A small network was shown many inputs. Here are its activations along a few directions, one row for each input.
In each table, some parts of the input vary, and every possible input appears once, in random order.
A made-up example of a description, with smaller parts first: one of 5 places around a ring, together with either a single point or one of 11 places around a ring or (one of 3 separate values, together with one of 4 places along a line).
Shared parts are said once, and a part with two or three values counts as separate values.
(in the rows, 128 means zero)

Other details of the inputs shift rows strongly along two fixed directions, in all tables alike. That doesn't count.

Table:
R1: [159 106 114 155 101 158 170 110 158 156 168 207 160 107 131  61]
R2: [134 107 107 164 109  92 121 133 155  84 160  94  33 148 148  77]
R3: [138  94 145 107  67 141 177 128 116 147 114 204 174 115 149  67]
R4: [ 97 167 125 111 173 115  70 115 147 101  91  86 142 150 114 198]
R5: [108 102 112 160 135 137 114 100 139  90 182  88  62 173 153  86]
R6: [102 105 110 156 135 120  96 103 152  88 177  82  63 164 154  95]
R7: [124 103 107 145 111 115 110 121 152  80 168  97  49 154 179  63]
R8: [116 139 142 112 106 144 155 145  94 204 118 176 183  89  94 159]
R9: [117  55 150 149  68 156 196 143 103 171 179 201 169 113 154  43]
R10: [129 188 114 100 154 112  72 126 148  99  78  80 105 109 114 203]
R11: [106 133 150 115 122 141 154 167  97 195 117 165 195  83 101 159]
R12: [134 151 124 129 171 136 127 165 128 190 123 164 190  78 113 157]
R13: [150  58 155 137  78 162 200 108 103 144 151 206 174 148 124  49]
R14: [134 138 150 108 106 168 163 113  93 181 109 181 198 116 110 167]
R15: [133 171 131  92 136 135 126 150  87 173  97 139 157 111 131 180]
R16: [ 98  97 126 161 152 133 114 119 138  82 179  80  75 162 158  87]
R17: [155 158 138  93 137 128 136 147  79 173 108 135 161 114 121 168]
R18: [117  94 114 156 109 139 118  85 168  74 172 104  78 164 151  83]
R19: [136  87 141 146  72 137 188 142 107 185 157 187 147 114 101  91]
R20: [149 122 138 126 125 148 142  99 111 131 136 133 148 146 111 142]
R21: [116 172 124 103 157 103  83 130 150  97  66  98 116 121 117 175]
R22: [114 105 120 156 128 108 113 149 158  77 157  85  52 131 166  70]
R23: [137 104  88 186 151 127 106 100 197  79 158 131  98 152 147  49]
R24: [124 131 137 116 132 134 135 156 104 140 128 124 137 117 155 121]
R25: [112 138 145 127 139 114 143 165 102 177 116 135 174  94  89 179]
R26: [147 138 150 101  94 114 168 147 107 180  65 190 187  90  94 150]
R27: [116 120 138 123 125 150 141 111 121 130 116 151 161 148 124 133]
R28: [131 179 119  93 150 116  77 117 141 102  92  89 118 123 137 193]
R29: [ 97 164 125 117 173 114  74 118 154 105  85  88 132 137  98 198]
R30: [167  74 134 147  35 131 208 126 121 144 141 208 130 107 129  50]
R31: [123 198  91 132 221 105  60 129 159 139 119  85 118 115 115 207]
R32: [159  74 152 129  85 144 202 154  87 156 167 175 151 118 154  36]
R33: [129  93 109 171 109 119 124  97 170  77 162  95  63 160 116  94]
R34: [142 179 127  90 187 105  83 119 129  88  72  71 130 151 115 190]
R35: [118  96 110 160 109 137 118  92 173  77 163 101  70 153 130  84]
R36: [128 164 135  98 117 123 127 156 103 176  97 150 148  86 117 162]
R37: [134 192 113  92 167 129  74 115 134  93  87  68 112 139 132 207]
R38: [113  99 122 149 128 111 110 140 153  77 164  86  63 143 185  69]
R39: [171 154 137  88 126 140 140 124  96 147  93 141 169 119 116 173]
R40: [114 152 137 124 196 116  93 137 104 116 133  70 128 142 112 188]
R41: [133 153 154 109 117 108 155 183  96 193  92 155 173  74 105 171]
R42: [123 161 126 123 183 119  89 114 103 129 131  73 116 149 109 193]
R43: [129  94 111 141 113 129 127 104 156  54 139 112  76 173 171  56]
R44: [122 122 135 133 121 121 134 128 139 134 104 140 150 131  88 148]
Description of these inputs: one of 4 places along a line, together with either a single point or (one of 2 separate values, together with one of 5 places along a line).
Changing only the place on the line of 4 turns R33 into R19. The same change can be made to R18. Which row results?
> R6
Change only the place on the line of 4 in R24. List by row number the other rows that result.
> R15, R37, R43
Change only the choice among 2 separate values in R21. List by row number the other rows that result.
> R29
Change only the choice among 2 separate values in R40. List by row number the other rows that result.
> R32

Table:
R45: [130 182 143  92 160 145 138 164  66 238 104 165 232  74  93 220]
R46: [118 134 116 140 150 140 111 110 149 113 130 119 125 134 123 137]
R47: [125 138 122 130 144 121 114 126 151 109 115 115 117 129 120 127]
R48: [140 181 145  89 132 123 135 149 102 206  63 174 215  78  70 216]
R49: [124  68 155 141  69 139 197 157  95 173 160 191 146 106 131  58]
R50: [132 174 153  77 141 148 130 129  82 191  76 164 227  96  97 220]
R51: [106 134 131 131 128 107 115 151 122 128 134  96  95 116 140 136]
R52: [134 137 123 122 134 137 117  96 124 106 128 111 116 152 124 143]
R53: [112 134 120 131 147 135 104 111 139 114 128 118 127 145 134 135]
R54: [130 132 120 143 138 119 116 113 157 117 127 117 118 138 110 143]
R55: [118  77 146 146  79 158 182 142  99 177 176 178 154 117 129  73]
R56: [146  90 118 145  99 128 138 103 141  71 148 113  72 166 146  62]
R57: [134 131 130 114 135 121 113 121 131  99 113 106 120 140 133 132]
R58: [121 142 120 115 130 117 110 133 142 110 112 115 110 130 146 129]
R59: [141  47 146 147  47 163 216 125 113 161 162 231 171 130 149  13]
R60: [120 151 122 124 173 112  75 106 148  71 115  60  98 161 133 168]
R61: [130 145 120 134 148 110 113 152 125 134 142 102  99 112 151 129]
R62: [102 122 136 141 144 118 120 145 124 125 147  97 111 136 122 143]
R63: [129 136 124 137 162 112 115 151 123 131 145 105 104 122 136 128]
R64: [125 133 121 143 166 119 117 144 124 130 155 103 115 131 133 135]
R65: [126 132 111 142 141 127 110 104 153 120 134 120 118 134 112 145]
R66: [141  88 120 153 102 132 141  92 143  71 159 113  79 174 146  66]
R67: [135 136 126 109 125 122 114 126 134 101 112 107 112 131 146 135]
R68: [138  80 142 127  70 146 187 135 115 156 136 204 162 122 140  49]
R69: [126 144 117 125 132 121 112 132 151 107 115 116 110 118 135 130]
R70: [144 140 121 113 118 124 120 122 127 102 107 108 100 138 138 140]
R71: [134 143 112 132 122 110 108 126 151 113 119 120 103 119 124 138]
R72: [122 133 122 139 148 129 116 119 153 109 122 115 125 137 121 135]
What do these inputs look like to the network?
> one of 4 places along a line, together with either one of 2 separate values or one of 5 places along a line
List by row number the other rows that have the place on the line of 4 in common with R64.
> R54, R59, R60, R62, R66, R72
Change only the choice among 2 separate values in R55. List by row number the other rows that result.
> R45
